Each row below is a small network's average activation on inputs in which a field has the value named, seen along a few directions.
Related values have similar rows: they may be neighbours, one step apart, or belong to one group.
(in the rows, 500 means zero)
Random noise pushes rows far along 12 fixed directions. That doesn't count. These rows show it; they differ only by the noise:
[555 483 416 323 626 604 515 523 527 534 292 421 536 460 556 582 602 407
 521 558 497 325 397]
[542 446 622 667 451 613 475 628 625 631 831 521 599 434 600 573 361 459
 459 481 669 587 414]
[579 458 345 336 608 350 582 410 408 382 237 287 438 622 495 633 523 400
 513 524 525 393 523]
[445 561 411 517 528 521 682 404 567 669 310 312 385 410 707 732 529 371
 317 608 377 401 393]
[552 341 408 303 612 424 462 334 501 418 425 388 552 695 543 498 528 354
 557 345 556 367 439]
[485 678 438 522 518 483 510 341 518 579 376 436 513 413 625 699 452 355
 430 677 408 608 439]
[439 511 471 488 553 417 699 727 236 585 593 551 533 364 290 595 542 474
 486 523 695 498 668]
[522 607 491 489 489 466 652 604 430 440 485 524 518 386 647 447 527 516
 458 619 477 621 595]
[288 590 486 465 537 474 566 441 477 749 400 615 590 224 353 513 371 233
 638 291 712 568 350]
[619 497 528 529 391 415 580 600 395 452 522 625 542 614 488 326 608 597
 616 497 407 639 600]
[715 360 510 442 534 478 467 480 438 299 501 419 496 713 586 596 481 449
 574 616 563 471 579]
[481 495 656 620 442 417 431 242 586 390 480 526 428 699 475 336 346 519
 558 316 440 661 478]
[362 695 366 565 465 318 742 636 412 487 387 521 550 202 517 438 328 421
 612 522 642 756 528]
[719 547 652 273 499 507 590 592 503 548 380 441 456 343 693 507 537 355
 422 417 677 519 493]


Values of KIP:
bir: [505 521 395 263 454 287 538 426 300 397 418 638 559 496 589 316 601 373
 599 433 521 632 640]
rili: [445 249 356 522 556 444 609 646 472 424 647 395 514 639 446 512 498 540
 512 441 625 314 531]
vuv: [341 429 559 528 518 667 522 515 553 534 655 666 562 287 624 363 448 443
 608 394 607 463 427]
zisem: [217 429 410 488 580 402 532 187 450 622 478 477 439 548 400 610 509 342
 403 284 487 339 506]
gepa: [338 678 266 260 625 279 590 470 389 456 446 323 558 235 547 560 392 325
 352 477 655 560 530]
luf: [447 628 730 668 307 415 459 404 607 489 454 565 353 401 472 310 295 533
 495 276 503 767 508]
getum: [728 654 416 281 450 373 386 465 493 491 452 448 589 433 689 501 626 459
 477 495 450 638 470]
selop: [631 595 695 471 306 389 635 409 281 771 483 681 433 452 520 619 574 268
 478 476 490 684 608]
muzuf: [610 630 586 637 397 510 298 484 642 642 500 482 548 582 271 545 364 547
 543 443 486 656 359]
mib: [482 436 509 430 492 446 606 532 344 608 571 462 393 566 400 526 689 572
 310 469 381 356 603]
bibe: [502 313 638 503 413 605 536 544 500 509 394 691 454 591 404 277 515 484
 734 363 512 403 492]
susef: [651 429 485 356 501 400 449 511 410 479 547 401 460 592 528 622 572 447
 381 528 605 451 588]
lifi: [374 511 562 536 520 381 597 466 316 629 584 497 369 455 246 597 494 506
 409 391 624 445 608]
nisu: [381 419 539 605 463 524 618 483 697 645 566 455 434 444 646 465 472 503
 385 278 528 427 370]
ved: [458 298 526 415 492 508 480 354 565 547 700 579 599 660 661 345 597 399
 491 269 469 415 426]
mosob: [351 334 710 472 523 594 606 428 387 491 605 567 283 441 504 528 451 402
 358 411 643 311 681]
fogar: [529 720 633 371 547 453 307 301 401 485 578 650 571 473 402 362 605 571
 432 449 415 681 597]
meb: [503 485 440 527 569 521 599 575 485 420 417 349 399 421 549 759 445 470
 415 691 632 366 565]
luzuv: [490 441 473 406 545 373 507 460 380 413 525 391 411 618 373 470 486 535
 426 389 532 437 588]
suro: [445 446 464 438 489 510 475 379 543 599 325 487 422 406 513 578 449 332
 629 386 569 398 344]
rebof: [336 605 302 394 546 337 605 389 392 327 540 502 544 409 734 367 578 517
 402 597 362 592 628]
rimik: [772 646 731 549 362 382 526 549 461 542 290 425 244 571 360 563 611 696
 356 456 424 600 637]
bis: [484 423 578 520 570 598 430 583 462 401 727 540 540 559 456 537 498 571
 405 636 567 437 643]
vepu: [389 453 383 600 607 480 485 491 647 460 619 326 559 582 488 532 378 575
 418 447 518 450 395]
zoru: [579 558 569 413 467 594 397 607 617 534 636 465 529 393 621 451 582 600
 313 473 464 471 475]
govef: [512 545 417 469 326 450 629 363 485 713 335 604 486 390 783 608 639 247
 539 571 341 541 456]
tafo: [427 675 526 404 439 501 443 563 422 409 127 778 551 267 298 218 456 474
 848 480 516 681 535]
The values of KIP form 6 separate groups.
Q: List the group mates of mib, in the order listed.
A: gepa, luzuv
Q: List the group mates of bibe, in the order listed.
A: rili, selop, muzuf, ved, bis, vepu
Q: List the group mates of vuv, in the order listed.
A: getum, lifi, fogar, suro, rebof
Q: List the group mates of nisu, in the order listed.
A: zisem, meb, rimik, govef
Q: List the group mates of luf, in the order listed.
A: mosob, zoru, tafo
